Each row below holds a small network's activations on one input, seen along a few directions.
In each table, some parts of the input vary, and every possible input appears once, in random order.
A made-up example of a description, with smaller parts first: ring(5) and (point or line(11) or (values(2) and line(6))).
Shared parts are said once, and a part with two or three values counts as separate values.

Other details of the inputs vary at random and push rows far along two fixed directions, the same in every table; ignore that.

A family of inputs:
R1: [-10 -15 -12   9  -9 -10   7  15  -2   1   1 -22  -5  -8]
R2: [-54 -20 -10  -2 -41 -29  -9   3  -6  -6 -16  -8  44  40]
R3: [ 40 -10   7  23  40   8 -12  26   4  11  13 -59 -21 -27]
R4: [ 24  16  -4  -1  22   1 -21  19  16  20   3 -24  -3 -24]
R5: [ 40  25  -2 -17  66  18  -9 -11   4  42  -7  26 -32 -29]
R6: [  2  19  13 -35 -16  23   4  -7  11  -6 -13  44   6  10]
R7: [ 52  13  24 -29  29  41  17 -16   5   5  -1  30 -45 -14]
R8: [ -6  -3  -9  22  -5 -16 -11  35   5  -4  15 -43  24   0]
R9: [ 37  21 -11 -29  26   9  -2 -10  18  42 -13  26 -35 -41]
R10: [ -9   9  14 -17 -26  19  20  -5  -2 -20   0  29  -4  17]
R11: [ -1  15   2   2 -20  -4   2  -5 -10   7  11  -3  -8 -20]
R12: [ 20 -10  -2  13  30  27  -6  14  22 -15  19  -2 -25  -1]
R13: [  0  -7   7 -15 -17  -6  12 -37 -21  17 -13  27 -21   2]
R14: [ -9  18   1 -10  -1  -9  12 -27 -16  18  -2  44   1  -4]
R15: [-54  30   1 -10 -83 -34  14 -49 -24 -16  -9  43  46  15]
R16: [  6  13   3  -3  21   5   9 -21 -20  18   2  28 -25 -15]
R17: [ 20  32  11 -35 -13  28  23 -20   6   5  -4  67 -17  -1]
R18: [-39  -6  -6  30 -26 -20  -4   8 -17 -30   3 -39  37  18]
R19: [-45 -37 -14  23 -23 -22   0  23 -17 -16   0 -37  25  37]
R20: [ 20  -7   5  -8   2  -2  11 -14  -2  18  -7   0 -29 -26]
R21: [ 24  -9  15  -7  13  23   0 -20  16 -13  10  19 -27  -4]
R22: [  8 -22 -23  21  25 -10  -4  47  15   5   5 -47   5  -6]
R23: [ -7 -25  -8  27  10   7 -13  38  29 -32  17 -23  21  26]
R24: [ 20 -27 -10  20  52  24 -34  50  42 -19  11 -39   8  11]
R25: [ -3 -16   4  33  11 -13 -11  12 -10 -22   0 -59  18   7]
R26: [-22 -33 -22  24   5 -17  -5  37  -3  -3   1 -40  26  32]
R27: [-61   0  27 -15 -72 -37  18 -58 -39 -16 -13  45  28  23]
R28: [  7  35  -3 -13   1  -2  -9 -27   0  13 -12  20   6 -16]
Description of these inputs: line(4) and (values(2) or ring(5)).
Q: The inputs of R16 and R5 match in every part but the line(4) part. If R12 is changed in the same way as R16 into R5, which row does it become?
A: R24
Q: Which other rows does R25 become when the ring(5) part takes its other values? List them by row number.
A: R3, R13, R20, R27
Q: Start at R6 and move only the line(4) part, one step at a time. The first step leads to R17. Which rows follow, in order?
A: R10, R7
Q: Which other rows does R17 become when the values(2) part takes its other values? List them by row number.
A: R23
Q: Start at R14 and move only the ring(5) part, one step at a time. The first step leads to R15. Which rows follow, in order?
A: R8, R22, R26

A family of inputs:
R29: [ 28  29 -12 -35  10   9  -1 -32   9  48 -16  54 -39 -42]
R30: [  2   7   0  19  26   0   5  13 -12  -1  12 -18  -5 -15]
R31: [ 40  10 -22  -9  28  15   7   9   4  44   3   9 -41 -24]
R32: [-51  10  17 -24 -75 -36   8 -31 -22   5 -10  32  38  18]
R33: [-41  -1  10 -23 -41   8   6  -9  -3 -29  -7  49  33  55]
R34: [-15 -21  10   2  14  16   9  21   8 -34  -4   6  14  44]
R35: [-30   6  -4 -23 -64 -22  36 -37 -21   9 -10  49  -4   0]
R36: [-42   6 -20 -17 -66 -31  11 -24   0   8  -8  42  20   6]
R37: [ 13 -10   8  12  24   0 -10 -11 -11  -2  -3 -33 -10  -5]
R38: [  7   0  -4  24  14  -6   7   9 -12  -9   1 -28  10  -2]
R39: [ -1   2 -10  32  33   0 -17  43  -3  -1  18 -49  11   1]
R40: [-13 -42 -16  27  -4 -16   3  22  -5  -6  10 -41  -4  14]
R41: [-13  17  10   2 -17  -5   8 -42 -24   2  13  32 -16 -15]
R42: [ 32   6  18 -18  17   2   6 -40 -12  33   1  33 -42 -31]
R43: [ 31   7  -4  -7  43  -2 -15   8  17  35  -1   0 -13 -28]
R44: [ 11 -10  16   1  -8  20   8  29  23 -37  10 -19   1   5]
R45: [-10  42  -5 -15 -16  -8  -1 -36  -4  16   4  54  -2 -26]
R46: [ 45  18  14 -25  34   8  15 -24  -8  42  -6  32 -42 -42]
R47: [ -1 -23 -11   7  42  21 -18  40  32 -23   2  -6  22  35]
R48: [ 24   5 -14  30  37   5 -14  33   0   5   7 -47   7   0]
R49: [ 27  35   5 -22  13  10  -4 -27  -9  28 -13  16 -17 -21]
R50: [-18 -11  -9   1 -13  -9  -7  21  -5   9 -10 -26  11  10]
R51: [ -1   0   7   4   8  -8   2  -2 -13  -6 -13 -29  10  -2]
R52: [ 32 -12  18   4   9  31  -2  11  26 -26  18 -11 -28  -5]
R53: [-20 -22  -2  38 -11 -19  -5   3 -16 -27   8 -41  24  19]
R54: [ 41  16  -1 -26  27  17  16 -21  -8  40 -15  31 -54 -42]
R55: [-38   5  19 -19 -85   1   6  -2  12 -43   6  19  37  30]
R56: [-39   3 -13  19 -37 -31 -10   0  -1 -20  -3 -12  54  18]
R57: [-10  16  -3  -8  -6 -14 -15 -15   5   4 -15  -2  21  -5]
R58: [ -1 -38  -6  21  17  -5  -9  21  -6  -1  -1 -48 -12   2]
R59: [-15 -42   9  21  23  19  -5  23  11 -38   6 -15  10  50]
R60: [ 28 -11  -3   8  25  28 -19  48  50 -24  16 -32   5  -4]
Q: The inputs of R37 and R51 match in every part but one. If R58 is changed in the same way as R37 into R51, which row does it become?
A: R54
Q: What is each input in this table made of?
A: line(4) and (values(2) or line(6))
Q: List by row number the other rows that have the line(4) part in common with R57.
A: R29, R36, R43, R45, R47, R56, R60

A family of inputs:
R61: [-44   7  28 -15 -54 -18   6 -34 -24 -18 -10  18  23  13]
R62: [ -4 -33 -12  26  31   2  -2  55  13 -10  14 -44   0   8]
R63: [ 17 -24 -12  14  55   6 -21  62  17   3 -11 -76   8   8]
R64: [  2  13  -3 -11   6   5   8 -41  -5  11  -3  58 -23 -12]
R65: [ 46  13  -3   3  43  27  18 -18  -1  11  10  22 -57 -31]
R66: [-66 -17   8  10 -73 -47  -1  17  -5 -30   2 -31  65  26]
R67: [-50   6 -17  -2 -56 -26   1   2 -12  -1  -9  10  41  24]
R68: [ 56  37  -7  -3  33  27   9 -29  -8  28  15  26 -59 -44]
R69: [ 45  21 -21  13  69  21 -10  15  -4  34   4  -9 -27 -22]
R70: [-38  25   7 -11 -49 -32   7 -35 -20  -1 -16  27  40   9]
R71: [  1  47  19 -51 -51  35  11 -36  31 -20   2  97   6   5]
R72: [ 64  27   7   0  67  19  -3  -3   2  34  10  -1 -43 -51]
R73: [ 10  -8 -16  17  30 -13 -15  48  15   9  -7 -54  22  -1]
R74: [-31  -5  13  17 -18  15 -16  37  29 -73  15 -17  59  53]
R75: [-33 -18   8  11 -10 -16 -18   0  -2 -23  -8 -32  33  22]
R76: [ 19  17  25 -28  -2  14  18 -47 -18  19  -2  62 -37 -10]
R77: [-22   0  -8   7 -25 -11  -2  16  -3   1  13  -9  11   4]
R78: [-30 -11  -1  23 -13 -29 -17   6   0 -18   2 -35  46  13]
R79: [-46   5  -6  -1 -84 -23  13 -18 -11 -18   6  12  24  13]
R80: [ 15 -44   0  23  17   9  -2  44  12 -16   7 -58  -5  17]
R81: [-31 -16   2  19  -5 -11   9  10 -11 -22  10  -8  13  17]
R82: [-15 -12  17  12 -20  -4  -1  -2 -13 -28  -5 -33  13   8]
R83: [-31 -13 -12  15   3 -12   7  11 -13 -14  -5  -5  26  25]
R84: [-26  -8 -19  13 -21 -15 -16  14   7  -1   5 -12  22  11]
R85: [ 51   3  -1  24  51  11  -6  17   4   5  12 -46 -21 -33]
R86: [ 20 -40  -3  32  65  10 -21  38  11  -7   7 -55  -3  19]
R87: [ 40   5   2 -12  52  22   5  -9  -7  26  -9  17 -29  -3]
R88: [ 21  16   2 -46  -5  12  18 -35  -5  34 -18  65 -27  -5]
R89: [  4 -34   1  23  10   3 -13  48  11 -23   0 -78   9   6]
R90: [  7 -19 -19  10  30   5  -7  22  19   5   3  -5 -13  -3]
R91: [  5  -5   3 -27 -13   3   3 -27   6  14  -8  42 -16   4]
R92: [-21  -2  23 -13 -57  -6  23 -48 -23 -18  -5  39  -1  18]
R93: [ 56  30  -7 -23  37  13  -7 -21  21  46  -3  31 -40 -52]
R94: [ 48  35 -12  -5  47  23  -9 -30   0  40   7  39 -48 -39]
R95: [ 18 -27   3  16  45  10 -19  57  15  -3   3 -71  -4  -4]
R96: [-24 -17   1  -6 -17 -12 -16   7  11 -10 -11 -23  21  12]
R97: [ 29  20  -5   9  38  15  -3   1  -9  21  18   2 -29 -25]
R98: [-38 -24 -19   9 -14 -16   5  30   0 -13  -7 -13  32  29]
R99: [-14  39  18 -44 -35  -3  15 -66 -24  17 -27  66  -2  -5]
R100: [-15   6  20 -39 -52  -3  21 -41 -12   9  -6  64 -11   6]
R101: [ 24 -12 -12   9  22  15  13  17  13   1   9  -9 -32 -15]
R102: [-20  17   9 -19 -74 -22  16 -36  -7  -5  -4  27  13 -13]
Q: The inputs of R69 and R67 match in every part but one. If R83 is changed in the same way as R69 into R67, which row does it become?
A: R98
Q: The inputs of R70 and R73 match in every part but one. If R68 is changed in the same way as R70 into R73, which row does it become?
A: R79
Q: What is each input in this table made of?
A: values(2) and (point or (line(4) and ring(5)))
Q: Which other rows does R90 become when the line(4) part takes its other values? List them by row number.
A: R62, R98, R101
Q: Which other rows does R87 become when the values(2) part takes its other values? List them by row number.
A: R88
Q: Which other rows does R68 become when the ring(5) part takes its other values? List them by row number.
A: R65, R82, R85, R92

A family of inputs:
R103: [ 12  13   7 -13  20   4 -15  -8   6  16  -9  22  -2  -7]
R104: [-33  17   4  -7 -28  -8  15 -34 -18 -11  -7  42  11  18]
R105: [-45  -1  -1 -22 -57 -16   5 -23 -14   4 -10  42  19  22]
R106: [ 56 -19  -6  13  57  25  -7  44  23  10   2 -47 -43 -27]
R107: [ 25 -16  -5  23  39  13  -6  46  14  -9  14 -45  -8 -16]
R108: [-31  -3  15 -13 -57  -9  14 -28 -17 -14   5  27   5  19]
R109: [ 10 -25 -14   9  16  -3  -5  42  25   2   0 -45   0   3]
R110: [ 39  35   8 -10  20  27  14 -32  -5  17   9  48 -42 -23]
R111: [-46  14  25 -16 -73 -18   1 -34  -6 -26  -6  26  36   6]
R112: [  1   7   3 -24   0  10  12 -34 -13  16  -5  41 -28  -3]
R113: [ 18 -12 -11   9  43   8  -7  33   7  14   3 -10  -5  -4]
R114: [ 26  26  -5 -26   5   8  12 -17  10  26   4  46 -24 -30]
R115: [-26   9  -5 -25 -49 -12   7 -18   1   5   1  30   7   4]
R116: [-34 -17 -14  30   1 -13 -13  40   1 -18   1 -32  41  35]
R117: [-23  10  14  -8 -56  -8  10 -38 -15 -22  -3  26  21  19]
R118: [-18 -34  10  13 -25 -11   7  14  -2 -24   0 -29  12  26]
R119: [ 43  17  -4 -10  49  25   0 -22  -1  17  -8  19 -33 -17]
R120: [ 54  -4   4  11  60  26   4  19   6  11  17 -12 -39 -22]
R121: [-27  -2  -2  23 -23  -5  -3  21   1 -30   8 -24  27  13]
R122: [-24 -13 -11  12 -13 -12 -15  16  -1 -15 -10 -19  39  29]
R123: [ 17  25  18 -26  21  11   1 -43  -5  15  -9  44 -22 -17]
R124: [-24   1   0  17 -13 -39   0  16 -36  12 -11 -61  31  -2]
R125: [-24  -7 -15  24 -21 -38  -4 -32 -22  13   6  -5  -1 -18]
R126: [ 10  30   8 -27  -6   1  -5 -25  14  15  -2  33  -3 -19]
R127: [-16 -41 -11  17   5 -10  -8  42   9  -4 -10 -42  21  26]
R128: [ 53  24  -2  -8  30  31  -4 -10  10  12   0   8 -35 -36]
R129: [-29 -47  -3  20   2 -13   1  30  -1 -23  -9 -50  22  35]
R130: [ 13  27 -12  -5   9   8   2  -1  12  12   6  20  -9 -13]
R131: [ 22 -19  -7  18  34  17 -13  44  13  -4  14 -51 -18 -10]
R132: [ 30  25  26 -19  11  17   2 -38  -1  11   4  36 -25 -22]
R133: [ -6 -13 -18  20   6  -8 -17  38  18 -18   4 -53  34  17]
R134: [-21  -9   3  -2  -6  -8  13  -8 -13 -10  -2  15  10  13]
Q: What is each input in this table made of?
A: values(2) or (ring(5) and line(6))
